A small network was shown many inputs. Here are its activations along a few directions, one row for each input.
In each table, some parts of the input vary, and every possible input appears once, in random order.
A made-up example of a description, with smaller parts first: line(6) and (point or (values(2) and ring(5)) or ring(11)).
Shared parts are said once, and a part with two or three values counts as separate values.
In the rows, zero is written as 128.

Other details of the inputs vary at random and push rows far along two fixed directions, the same in every table; ignore that.

Rows:
x1: [124 127 179  70 192 126 153  79 132 117 121 122 130]
x2: [123 129 148 112 142 129 112 119 110 120 127 122 111]
x3: [126 130 126 129 122 129 106 134 115 124 130 126 114]
x4: [148 133  53 158  98 142 167 138 232 139 124 154 182]
x5: [131 133 144  93 166 131 160  96 154 126 123 129 149]
x6: [122 121 177  76 190 123 146  74 145 112 117 124 112]
x7: [118 111 135 170 111 124 129 156  95 126 124 126 128]
x8: [135 131 125 117 134 132 141 118 150 127 123 132 140]
x9: [126 130 123 138 109 119 102 138 105 135 137 124 100]
x10: [127 129 125 135 108 123 102 141 102 134 135 124 106]
x11: [129 128 121 121 139 134 131 117 157 118 122 133 135]
x12: [127 133 126 131 110 123 106 144  95 135 138 123 115]
x13: [114 109 163 142 144 124 138 128  93 113 115 122 124]
x14: [116 107 157 144 140 126 139 132  99 111 113 125 132]
x15: [131 137  97 163  73 122  98 172  96 151 149 126 116]
x16: [132 129 137 100 159 133 158  94 172 123 118 133 140]
x17: [132 131 145  96 163 131 157  93 162 123 119 129 139]
x18: [116 113 127 180  95 130 105 174  68 117 123 123 128]
x19: [132 137  96 161  76 131  89 173  94 136 139 126 121]
x20: [127 135 126 133 109 122 108 143  95 138 139 122 113]
x21: [152 141  53 152  97 147 178 145 222 146 127 154 207]
x22: [124 132 148 108 143 130 116 122 102 121 129 121 120]
x23: [124 126 122 138 110 119  99 140 107 131 136 124 100]
x24: [122 122 177  80 189 121 150  73 150 120 123 123 107]
x25: [128 132 129 137 108 120 108 142 103 142 141 121 105]
x26: [121 125 144 117 140 118 115 113 118 126 131 121  98]
x27: [150 142  57 145 104 155 167 146 207 131 120 152 211]
x28: [126 130 127 138 108 120 106 140 105 141 141 123 100]
Each input here is: line(4) and (point or line(6)).
Q: The inputs of x23 and x11 match in every part but the line(4) part. If x14 is changed in the same way as x23 into x11, which row does it become?
A: x18
Q: A walk changes only the line(6) part. It starts at x1 and steps to x12. List the rest of the walk in order.
A: x8, x10, x6, x23

Rows:
x29: [134 130 155  69 198 135 185  65 197 117 114 134 159]
x30: [131 129  87 174  71 121 101 167 123 146 143 132 111]
x31: [110 132 194  92 146 108  66 124  11 128 148  98  56]
x32: [145 127  50 174  83 139 153 147 221 135 119 154 166]
x33: [121 132 197  54 201 124 142  71 111 118 124 115 113]
x34: [141 150  85 146  77 139 106 172 106 145 142 129 150]
x35: [138 126  69 181  70 127 122 160 166 143 131 141 130]
x36: [132 137 178  44 213 144 173  63 166 109 112 127 160]
x37: [146 131  50 169  85 141 153 150 217 138 124 154 173]
x38: [106 120 211  78 187 107  99  84  64 117 135 103  55]
x39: [113 110 116 219  51 120  78 215  18 131 134 118 109]
x40: [127 105 130 146 158 147 196 118 182  99  92 145 199]
x41: [113 129 151 142 101 105  62 153  34 142 153 106  55]
x42: [136 133 120 104 151 135 157 105 178 125 122 136 157]
Q: Describe the family of inputs behind these rows.
A: values(2) and (point or line(6))
Q: The inputs of x41 and x38 match in every part but the values(2) part. If x29 is changed in the same way as x41 into x38, which row does it become?
A: x42
Q: Change only the values(2) part in x32. List by row number the other rows that result.
A: x35
Q: Change only the values(2) part in x33. List by row number the other rows that result.
A: x31
